These are the activations of a small neural network, seen along a few directions. Each row is one input.
In each table, some parts of the input vary, and every possible input appears once, in random order.
Descriptions start from the smaller parts, as in this example, which fits no table here: one of 8 places around a ring, together with either a single point or one of 11 places along a line or (one of 2 separate values, together with one of 6 places along a line).
Shared parts are said once, and a part with two or three values counts as separate values.
In the rows, 128 means zero.

Table:
R1: [112  99 163 131 147 128 112 166 140  93 131 153 135  93 136 172 146 124
 166]
R2: [118 169 135 169 127 157 168  99 111 132  73 140  76 185 161 127 160 148
  72]
R3: [ 95 111 142  97 114 133 132 150 150  88 119 153 177  75 110 140 137 140
 177]
R4: [102 138 100  96 140  85 107 108 115 140 212 129 160  56  93  98  98  95
 155]
R5: [129  85 124 179  97  96 118 162 139 102  97 151 113 137 155 133 164 147
 129]
R6: [153 143 173 176 114 103 143 160 110 150  81 129 179 208 188 125 181 132
 113]
R7: [165 113 131 162 132  57 177 111 116 195 163  75 124 170 172  78 142  93
  90]
R8: [130  64 132  51  88 167  46 236 133 159  81 108  97 149 116 170  54 170
 134]
R9: [ 94 154 122 118 139 199 140  77 154  77 111 137 147  88  82 140 118 158
 151]
R10: [141 138 108 141 124  61 148 130 119 194 146 102  97 148 180  84 151  71
  77]
R11: [113 128  94  78 150 108 134 122 152 125 193 102 159  61 111  99 109  76
 146]
R12: [155 109  93 126 153  82 108 132 134 159 153 117 135  90 102 107 108  57
 117]
R13: [129 149  90  49 135  75 126  83 119 127 207 122 153  58  95 108 112 110
 176]
R14: [171 146 119 174 146  70 153 125 131 203 151  77 149 186 186  82 146  83
 107]
R15: [139 131 122 117 164  96  95 132 135 136 188  92 144  64 113 131 120  61
 128]
R16: [151  76  85  50 114 132  45 201 127 203 146  45  71 132  99 128  31 108
 130]
R17: [146 182 140 194 151 168 168  94 111 142  75 121 139 216 171 131 156 156
  86]
R18: [ 89 129 160  99 104 130 112 148 105  87 159 185 173  82 110 135 129 141
 175]
R19: [134  87 148 132 131 123 124 172 134 105 103 177 128 126 127 142 136 110
 150]
R20: [108 131 137  50 107 120 141 122 108  78 157 187 158  85 124 152 140 158
 196]
R21: [113 145 142 161 167 183 114  88 149  89 112 129 111  99  91 171 126 150
 146]
R22: [151 158 164 185 125 157 189  85 117 136  87 109 127 202 137 119 158 168
  69]
R23: [128 137  98 193 122 165 134  98 151  96  89 139  98 142 124 138 144 168
  86]
R24: [108 173 116  71 132 189 154  55 133  73 152 170 132 101  89 149 127 182
 169]
R25: [ 90 168 145 127 130 194 125  77 121  76 154 163 133 102  76 128 111 164
 165]
R26: [126 111 114  75 109 227  51 159 121 140  69  94  63 163  93 178  24 178
 108]
R27: [148 111 185 164  98  91 173 151 115 147  97 126 158 194 167 118 180 147
  94]
R28: [147 106  72 156 128  77 118 134 130 145 169 107 108 110 164  98 133  78
  86]
R29: [119 117 160 154 101  89 157 166 120 143  85 151  96 184 185 119 184 131
 113]
R30: [136 134 127 163 152 178 127  95 142 100  83 153 104 132  82 143 115 136
 129]
Question: Changing only one part turns R9 into R3. The same change can be made to R17. Which row results?
Answer: R6
Question: Describe the family of inputs behind these rows.
Answer: one of 3 separate values, together with either a single point or one of 9 places along a line
Question: Change only the choice among 3 separate values in R1. List by row number the other rows that result.
Answer: R15, R21

Table:
R31: [100  94  66  14 126 144  58 147 142  85 217 145 128   6  57 130  44 101
 199]
R32: [ 90 158 111  51 152 179 114  75 130  78 199 146 155  41  57 138  78 139
 198]
R33: [170 134 139 191 134  71 154 138 128 184 107  84 130 195 186 104 172 102
  91]
R34: [ 75 115 116  76 128 166  76 126 134  41 169 176 147  11  69 168 100 145
 198]
R35: [ 99 112 120  45 138 208  63 146 135 100 140 129 104  67  58 174  46 143
 160]
R36: [157 135 123 206 115  90 166 118 122 175 100  93 105 203 182  92 166 123
  58]
R37: [155 158 153 218 133 114 170 126 131 163  59 116 110 226 189 111 188 124
  81]
R38: [173 138 156 215 132 116 174 125 128 155  47 123 108 222 181 126 189 125
  59]
R39: [158 135 145 214 114  92 175 115 116 164  85 109 124 211 186 108 184 143
  64]
R40: [151 114 143 170 117  71 167 148 117 193 117 111 131 192 174  91 155 107
  73]
R41: [ 80 115 136   8 117 158  92 144 126  70 167 177 165  35  68 166  86 155
 227]
Question: Describe the family of inputs behind these rows.
Answer: either one of 5 separate values or one of 6 places along a line
Question: What sort of input is R32?
Answer: one of 5 separate values
Question: A walk changes only the place on the line of 6. It starts at R40 and steps to R33. List the rest of the walk in order.
Answer: R36, R39, R37, R38

Table:
R42: [162 160 164 229 118  63 239  84 113 168  95 128 143 230 192  63 222 119
  63]
R43: [111  89 121  59 129  92  77 190 126 175 177 108 132  76 118 136  80  88
 137]
R44: [141 128  95 115 137  81 129 106 130 111 210 111 168  80 133  98 129  97
 168]
R45: [ 77 146 118 126 135 174 153  74 130  65 121 171 155  83 113 150 136 175
 163]
R46: [ 82  92 148 100 112 188  89 157 134  98  92 158 115  97  66 166  87 177
 156]
R47: [ 96 116 168 100 111 156 119 131 130  43 113 194 146  70  73 158 145 158
 189]
R48: [170  88 106 212  93  68 133 185 136 183  70  96  69 212 200  88 164  97
  43]
R49: [118 143 139  98 110 211 111 114 126 103  96 120  83 149  84 146  89 182
 129]
R50: [152 173  76 110 148 105 112  86 130 158 190  74 123 114 138 110 112 105
 134]
R51: [161 119 168 234 146 127 164 155 135 171  11 124 153 248 203 159 184 159
  96]
R52: [127 103 137  67 143  63 111 166 123 125 194 162 165  42 119 133 133  52
 149]
R53: [118 181 126 149 148 209 122  65 131  83 112 140  97 123  85 149 119 159
 120]
R54: [148 127  97  64 135 126 105 151 122 180 184  78 115 139 141 109  65  95
 117]
Question: Describe the family of inputs behind these rows.
Answer: either one of 3 separate values or (one of 2 separate values, together with one of 5 places around a ring)

Table:
R55: [130  88  89  35 141 134  53 171 146 144 197  93 107  53  79 130  37  71
 158]
R56: [ 83 156 132  50 117 206 132  85 117  67 139 182 144  91  71 159  94 200
 186]
R57: [128 157 138 181 132 170 166  90 130  98  71 172 111 169 135 138 162 153
  92]
R58: [159 133 106 144 135  66 131 144 125 188 165  71 123 161 165  79 129  78
 104]
R59: [128 148 156 182 143 133 150 114 127 138  96 130 133 170 149 140 158 147
 114]
R60: [169 134 109 145 140  64 145 125 132 175 160  98 114 138 148  76 145  51
  96]
R61: [124 134 136 171 101 172 142 113 111 124  55 143  93 188 141 146 138 192
  81]
R62: [170 115 108 144 130  67 126 143 129 197 167  65 124 161 154  92 121  94
  98]
R63: [115 126  86  78 146 101  87 113 145 106 232 105 135  17  80 103  92  71
 167]
R64: [ 99 119 125  27 113 108 116 138 117 108 185 159 167  62  89 127 102 134
 200]
R65: [133 148 158 174 127 136 138 127 120 136  89 117 134 178 149 135 156 153
 108]
R66: [161 112 101 136 113  66 121 147 118 203 151  70  96 156 155  90 120  91
  79]
R67: [147 117 129 158 125  77 152 141 131 144 116 147 138 136 159 108 169  87
 110]
R68: [151 100 126 147 111  81 135 163 129 159 112 112 142 162 170 116 149 122
 123]
R69: [136 134 147 159 108 132 129 132 117 146  78 121  97 176 151 147 149 163
  87]
R70: [135 135 148 178 114 175 148 108 123 118  70 136 120 193 143 147 140 192
 102]
R71: [118 153 148 186 131 172 164 101 125 108  69 149 120 186 146 134 153 169
 116]
R72: [160 121 114 147 151  67 152 125 127 185 169  81 133 139 148  86 131  67
  91]
R73: [133 115 137 165 126  79 148 151 133 155 126 127 143 153 172 109 160 107
 125]
R74: [140 151 156 176 136 134 152 107 131 126  91 146 126 154 134 137 170 129
  95]
R75: [145 138 138 156 128 134 139 129 128 138  78 115 127 181 153 145 150 157
 118]
R76: [143  97 137 150  91  77 126 168 113 164 108 117 112 159 164 115 149 125
  94]
R77: [136 117 130 158 118  79 136 160 127 156 126 120 143 160 177 111 155 116
 115]
R78: [109  72 114  49 126 146  58 190 142 110 155 142 126  55  88 158  65 107
 172]
R79: [138 106 146 161 129  81 156 145 130 150 131 126 151 141 155 112 160 104
 100]
R80: [119 151 139 178 121 177 153 108 124 113  66 139 125 189 149 136 146 179
 106]
R81: [106 111 127  59 143 199  63 161 135  87 118 144 111  75  67 183  67 140
 171]
R82: [151 132 111 151 144  68 142 135 140 191 169  76 125 152 158  78 133  74
 108]
R83: [ 82 147 120 115 133 210 110  78 133  27 141 178 130  49  72 163 113 167
 172]
R84: [ 96 146 128 101 142 169  97  98 132  47 153 156 137  38  76 159 123 135
 184]
R85: [ 98 107 108  91 131 113  94 129 136  71 184 155 156  17  93 133 119 102
 186]
R86: [119 133  95  13 130  97 112 116 123 146 225 110 152  58  83 102  72  99
 187]
R87: [137 145 156 161 142 135 163 111 131 125  92 130 129 160 153 139 164 132
 107]
R88: [123 148 147 175 138 171 174  97 123  98  72 153 122 176 138 137 154 160
  99]
R89: [ 97 153 143  35 121 168 121 101 120  91 155 159 152  77  82 157 104 169
 197]
R90: [ 92 109 119  71 132 243  77 142 137  69  98 162 109  83  59 183  57 172
 161]
Question: Changing only one part turns R89 into R86. The same change can be made to R84. Which row results?
Answer: R63
Question: Describe the family of inputs behind these rows.
Answer: one of 4 places along a line, together with either one of 3 separate values or one of 6 places along a line
Question: Change only the choice among 3 separate values in R64. List by row number the other rows that result.
Answer: R78, R85
Question: Change only the place on the line of 4 in R90. List by row number the other rows that result.
Answer: R55, R78, R81
Question: Change only the place on the line of 4 in R60. List by row number the other rows that result.
Answer: R57, R67, R74

Table:
R91: [ 75 197 110  73 159 225 105  40 126  88 192 140  96  47  22 133  60 141
 145]
R92: [164 140 157 159 106 137 148 129 107 181  59 135 104 231 139 138 143 174
  61]
R93: [128 110 113 140 159  62 118 139 144 179 171 116 158  90 109 102 124  69
 146]
R94: [123 141 132 200 107 141 156 130 128 155  64 112 110 223 180 111 151 174
 101]
R95: [132 127 149 215 145 144 184 112 140 119  59 131 131 182 165 124 174 134
  97]
R96: [139 107  74 105 110  60 111 151 143 175 166  79 131 124 148  85 114 107
 163]
R97: [139 110 112 129 125  54 104 146 126 127 193 137 125  63 123 103 144  57
 112]
R98: [ 80  92 105  28 131 228  25 179 134  66 123 167 103  33  74 223  41 158
 164]
R99: [153 141 173 186 119 135 180  95 102 126  94 107 129 188 167 137 173 163
  59]
R100: [146 117 118  96 141  68 135 136 139 156 174  65 147 101 150 103 132  78
 154]
R101: [169 108 105  64 125  84 113 175 136 183 157  90 125 148 142  99  96  81
 149]
R102: [ 74 141 176  54 107 184 125 104  98  30 154 232 197  62  66 180 121 213
 214]
R103: [142 133 139 216 131 142 161 129 141  80  60 152 107 170 180 127 191 116
  98]
Question: Describe the family of inputs behind these rows.
Answer: either one of 3 separate values or (one of 2 separate values, together with one of 5 places along a line)
Question: Change only the choice among 2 separate values in R94. List by row number the other rows that result.
Answer: R96
Question: Change only the choice among 2 separate values in R103. List by row number the other rows that result.
Answer: R97
